Each row below holds a small network's activations on one input, seen along a few directions.
In each table, some parts of the input vary, and every possible input appears once, in random order.
A made-up example of a description, with smaller parts first: values(2) and (point or ring(9) or (line(6) and ring(8))).
Shared parts are said once, and a part with two or three values counts as separate values.
(in the rows, 128 means zero)

Other details of the inputs vary at random and push rows far along two fixed directions, the same in every table; ignore that.

Rows:
R1: [158 101 120 229 149 109 117 204 108 146 129]
R2: [165 124 133 174 151 109 131 130 122 156 127]
R3: [135 101 117 241 130  88 132 182  82 102 126]
R4: [ 95  86  88  35  87 159 139 225 123  85 136]
R5: [ 92 154 160  91 128 129 142  70 142 161 136]
R6: [105  70  83  31  77 151 125 215 112  87 117]
R7: [ 88 153 161  77 133 128 148  61 146 148 142]
R8: [153 100 120 220 156 107 124 195 113 135 134]
R9: [150 110 119 179 161 127 118 124 123 128 116]
R10: [165 134 131 168 154 124 124  72 138 156 118]
R11: [142 162 147  75 147 150 142  74 144 149 137]
R12: [149  85 105 227 150 117 110 182 116 124 119]
R13: [140 149 144 186 139 117 133  52 119 121 130]
R14: [120 170 157  88 130 123 146  62 168 109 120]
R15: [126 182 171  78 118 128 138  71 161 131 122]
R16: [134 146 132  84 156 145 148  72 149 126 134]
R17: [158  95 111 225 155 116 105 177 102 138 108]
R18: [162 123 120 179 147 115 122 127 120 157 115]
R19: [102  99  90  36  74 168 121 227 114 109 127]
R20: [155 142 126 179 166 126 113  65 154 138 143]
R21: [124 179 156  84 113 133 128  73 157 131 110]
R22: [138 131 121 128 140 125 125 143 137 128 155]
R23: [103  94  90  28  80 164 119 233 101 106 116]
R24: [124 171 157  89 114 136 124  59 162 124 109]
R25: [127 179 160  87 112 138 150  51 125 132 147]
R26: [135 159 126  78 129 157 118  60 161 138 147]
R27: [141 102 119 244 117 100 110 177  76 117 116]
R28: [ 47  74 102  44  76 132 136 225 107  92 125]
R29: [119 164 155  83 120 133 130  54 167 109 112]
R30: [160 148 147 166 180 120 139  84 136 150 135]
R31: [113 143 126  93  85 141 131 130 100 114 130]
R32: [ 51  78 102  42  61 146 117 220 103 107 116]
R33: [147 148 142  75 143 134 150  68 148 142 140]
R34: [156 108 114 218 147 102 106 200 112 141 142]
R35: [140 112 132 229 128  89 130 179  80 114 133]
R36: [103  76  85  26  84 143 142 222 114  86 126]
R37: [105 124 146 187 156 108 124  67 136 150 120]
R38: [108  94 124 236 135  91 107 187  94 157 108]
R39: [146 168 171 176 154  95 135  80 152 133 119]
R40: [122 125 108  87 128 139 130 134 146 110 152]
R41: [136 151 131  87 131 165 129  66 157 142 134]
R42: [138 164 125  89 132 150 119  77 153 147 147]
Description of these inputs: ring(6) and (values(3) or line(4)).
Q: Changing only the ring(6) part turns R41 into R4. The same change can be made to R27. Which row results?
A: R3
Q: Which other rows agree with R12 in the ring(6) part? List them by row number.
A: R6, R9, R13, R20, R29, R37

Rows:
R43: [109  65  89 129 108 150 107 213 101 102 114]
R44: [153 149 129  87 138 147 154  98 144 139 141]
R45: [ 92 110 131 177 100 101 104 227  97 135 110]
R46: [106 172 155  91 118 133 144  45 129 150 118]
R47: [140  91  88 122 107 154 114 228  81 114 132]
R48: [123  89 102 145 128 130 118 168 123 129 104]
R49: [167 138 125 143 148 133 137 122 126 150 132]
R50: [107 123 123 163 100 113 118 129  92 128 133]
R51: [125 130 147 203 135  98 133 122 104 144 113]
R52: [109 157 160 126 128 136 152  50 125 128 137]
R53: [131  81 109 178 135 110  96 193 118 144  95]
R54: [106 166 160  92 122 128 160  48 139 137 128]
R55: [107 150 133  74 133 153 110  88 171 153 119]
R56: [151 146 127  98 154 151 149  94 128 119 157]
R57: [ 88 124 148  64  89 120 144 147 124 120 122]
R58: [117  83 102 145 128 144 122 166 118 108 120]
R59: [ 96 114 143 189 128  84 124 205 111 120 126]
R60: [127 104 105 150 137 131 113 139 125 142 100]
R61: [171 164 145 160 108 114 124 112 148  76  99]
R62: [188 174 147 215 127 103 103  94 138 102  89]
R63: [107  67  72 129  95 138  96 206 101 109 121]
R64: [119 154 153 164 132 129 130  63 107 143 124]
R65: [143 148 106  61 113 163 128  90 124 135 160]
R66: [133 115 119  48 120 132 141 186 130 115 142]
R67: [124 111 114   9  90 151 142 195 133 115 139]
R68: [129 136 145  99 151 133 134  59 173 148 119]
R69: [124 130 120  58 109 149 133 194 144 125 146]
R70: [137 146 114  38 111 164 139 124 129 138 133]
R71: [ 76 158 156  44  89 140 133 119 143 132 131]
R72: [131 115 122 160 168 133 130  90 136 118 129]
R73: [145 117 125 205 185 104 131  95 143 139 114]
R74: [124 140 125  54 126 141 137 173 148 120 152]
R75: [125 121 121 114 142 139 138  92 153 134 116]
R76: [ 97  78  81  69  84 154 110 181 118  98 131]
R77: [ 94 137 148  74  94 122 127 132 115 137 113]
R78: [134 133 141 203 187 104 116 104 165 148 123]
R79: [110 109 134 182 114 119 125 159  84 119 123]
R80: [167 140 116 149 143 138 127  91 122 142 160]
R81: [149 132 108 100 124 146 139 110 127 123 165]
R82: [105 135 147 146 134 119 147 100 107 111 137]
R83: [183 168 154 211 145  90 121  95 145  82 105]
R84: [124 110 129 120 154 114 128 122 152 129 117]
R85: [169 148 133 152 173 119 152  95 137 143 142]
R86: [165 198 159  88 102 140 126  44 166  86 105]
R87: [105 168 176  78 135 110 155  46 148 135 133]
R88: [157 137 125 175 147 121 107 176 128 161 131]
R89: [102  94 114 180  95 102 129 182  87 107 137]
R90: [156  93 107 157 124 114 108 233  99 143 117]
R91: [139 101 107 201 149 118 117 107 134 131 133]
R92: [158 119 127 119 131 126 124 172 125 144 131]
R93: [142 116 118 194 161 137 108  92 124 146 113]
R94: [162  98 105 183 138 137 119 198  89 124 137]
R95: [ 81 126 125  68  88 126 146 123 110  93 152]
R96: [149 132 108 107 138 135 141 114 124 115 169]
R97: [ 96 134 127  45 116 158 115 124 169 134 123]
R98: [ 67 116 123  24  78 132 155 175 108  89 127]
R99: [132 128 138 191 166 114 116 115 165 154 120]
R100: [139  99 127 175 151 111 108 142 138 149 105]
R101: [172 154 145 201 173 115 116 125 146 171 139]
R102: [153 151 131  87 140 165 150  78 137 129 155]
R103: [102 154 164 150 127 108 134 115 141 143 130]
R104: [111 144 164 113 116 112 134  98 128 145 120]
R105: [128 109 107 154 151 121 125  95 139 117 141]
R106: [116 142 142 162 117 114 130  77 111 134 142]
Q: Changing only one part turns R72 into R93. The same change can be made to R82. Which row results?
A: R64
Q: Changing only one part turns R55 into R97. The same change can be made to R50. Which row results?
A: R106
Q: What is each input in this table made of?
A: line(4) and (point or (values(3) and line(5)))
Q: Which other rows does R101 become when the line(5) part takes its other values? List them by row number.
A: R49, R80, R92, R94
Q: Which other rows does R51 become when the values(3) part takes its other values? List them by row number.
A: R48, R49
Q: Which other rows does R55 become when the values(3) part takes its other values? List them by row number.
A: R45, R88

Rows:
R107: [105 130 131 100  83 125 116 188 118 100 125]
R108: [117 110 110 114 135 135 112 143 147 130 107]
R109: [127 103  94  92 113 145 128 177 102 112 148]
R110: [118 154 149 108 135 135 157  31 141 121 137]
R111: [150 102 100 201 147 120 106 137 120 118 111]
R112: [153 166 171 180 155  98 136  62 126 145 111]
R113: [109 157 164  93 145 126 142  43 141 158 121]
R114: [144 123 145 224 142  85 136 157 117 118 112]
R115: [131 146 117  73 133 166 142  88 131 128 148]
R116: [ 95 149 145  75 109 141 137  88 140 155 123]
R117: [109 100 104  90 122 147 127 204 120 132 130]
R118: [101 164 156 110 134 131 125  58 156 153 135]
R119: [100  94 113  97  92 129 131 177  82 101 118]
R120: [102 121 124 101  88 120 126 197 118  85 126]
R121: [171 118 131 219 153 116 118 180 117 131 119]
R122: [169 126 125 212 156 111 121 180 114 134 123]
R123: [ 93 116 114  94  85 140 117 158 107 100 137]
R124: [138 103 107 122 119 141 118 123 131 112 122]
R125: [157 147 144 188 191 114 128  71 144 177 143]
R126: [173 126 126 214 158 100 119 173 111 136 132]
R127: [ 91 113 111  94  93 136 131 153 111  90 139]
R128: [123 139 139  73 140 160 131  96 152 149 139]
R129: [187 159 146 191 166  99 134  78 145 157 143]
R130: [145  92 118 209 156 105 105 153 138 146 109]
R131: [122 160 143 118 117 139 140  44 128 145 132]
R132: [141 139 119 105 123 135 118 130 150 109 106]
R133: [147 155 139 100 149 165 137  41 144 138 148]
R134: [ 91 128 143  84 124 129 149 108 143 127 126]
R135: [145 128 139 221 120  93 119 171 104 139 107]
R136: [ 78 104 119  98 102 123 123 183 124 110 130]
R137: [135 113 114  81  98 137 116 174 140  99 111]
R138: [140 138 117  70 123 145 142  78 134 132 161]
R139: [115 103 107  73 114 131 132 178 130 138 145]
Q: What is each input in this table made of?
A: values(3) and (ring(5) or line(6))
Q: Which other rows does R132 become when the values(3) part takes its other values? List them by row number.
A: R108, R111
Q: Start at R114 and move only the ring(5) part, one step at a time. The first step leads to R112. Which rows follow, in order?
A: R135, R107, R120
Q: Start at R111 and move only the line(6) part, one step at a time. The first step leads to R124. Which rows follow, in order?
A: R133, R115, R109, R138

Rows:
R140: [151 182 168 137 159 132 143  41 150 158 140]
R141: [118 108 128 186 124 105 136 143  98 124 123]
R142: [ 98 119 135 129 195 137 130  35 167 202 143]
R143: [159 123 122 174 140 117 117 168 121 141 137]
R144: [172 109 113 170 151 122 111 161 132 121 115]
R145: [127 119 105  65 105 156 131 142 122 109 151]
R146: [139 122 129 174 139 109 128 167 122 111 124]
R147: [168 116 111 167 144 132 115 168 126 144 117]
R148: [107 127 113  67 106 146 139 138 113 107 143]
R149: [ 90 140 141  75  87 132 119 134 125 124 116]
R150: [ 82 123 127  81  81 145 128 123 116 106 121]
R151: [ 99 137 139  67  97 127 142 140 122 126 125]
R152: [114 119 139 186 117 100 112 154 121 111 103]
R153: [122 115 135 176 125  92 134 160 117 112 113]
R154: [167 173 148 134 163 133 140  38 172 137 143]
R155: [137 115  94  60 114 163 125 136 126 115 133]
Q: What is each input in this table made of?
A: point or (values(3) and line(5))

Rows:
R156: [139 154 144 112 162 147 126  15 173 158 129]
R157: [122 108 127 238 129  91 120 182  78 132 122]
R158: [ 95 119 126 119  95 135 129 146  99 111 124]
R159: [131 148 138 103 178 135 152  26 160 142 152]
R160: [125 112 137 240 141  80 101 170 121 128 105]
R161: [168 125 127 199 146 107 131 183 113 135 116]
R162: [122 134 115  38 110 151 158 119 144  86 149]
R163: [129 157 140 103 154 161 141  46 140 161 154]
R164: [136 152 126  43 114 156 121  84 150 105 122]
R165: [144  92 100 234 153 113 113 163 103 151 130]
R166: [140 133 110 123 117 151 123 123 131 106 128]
R167: [132 156 140  96 163 146 132  52 172 157 117]
R168: [113 158 158 114 122 140 135  27 145 132 123]
R169: [ 90 153 152  31  88 137 140 103 158 120 128]
R170: [ 75  97 105  66  87 118 150 194 107  79 125]
R171: [158 160 132 101 130 146 137  52 134 128 138]
R172: [147  75 107 228 153 116 105 169 106 142 114]
R173: [141 171 153 103 175 137 133  31 174 169 131]
R174: [119 103 106  50  79 146 111 214 134  85 124]
R175: [118 112 107  58  87 144 119 229 125  90 124]
R176: [167 138 146 211 188  97 123  79 128 186 142]
R177: [117 108  98  46  70 154 144 238 105  97 134]
R178: [100 126 127 113 102 117 120 126 130 115 105]
R179: [141 146 168 215 149  92 140  92 115 159 125]
R180: [170 115 119 232 141 105 113 171  94 130 140]
R181: [124 115 146 201 131  82 114 183  99 134 117]
R182: [ 93  88 103  39  91 152 125 238 118 119 138]
Q: What is each input in this table made of?
A: values(3) and (point or ring(8))
Q: Which other rows agree with R167 in the values(3) part? List them by row number.
A: R156, R159, R163, R165, R172, R173, R176, R182
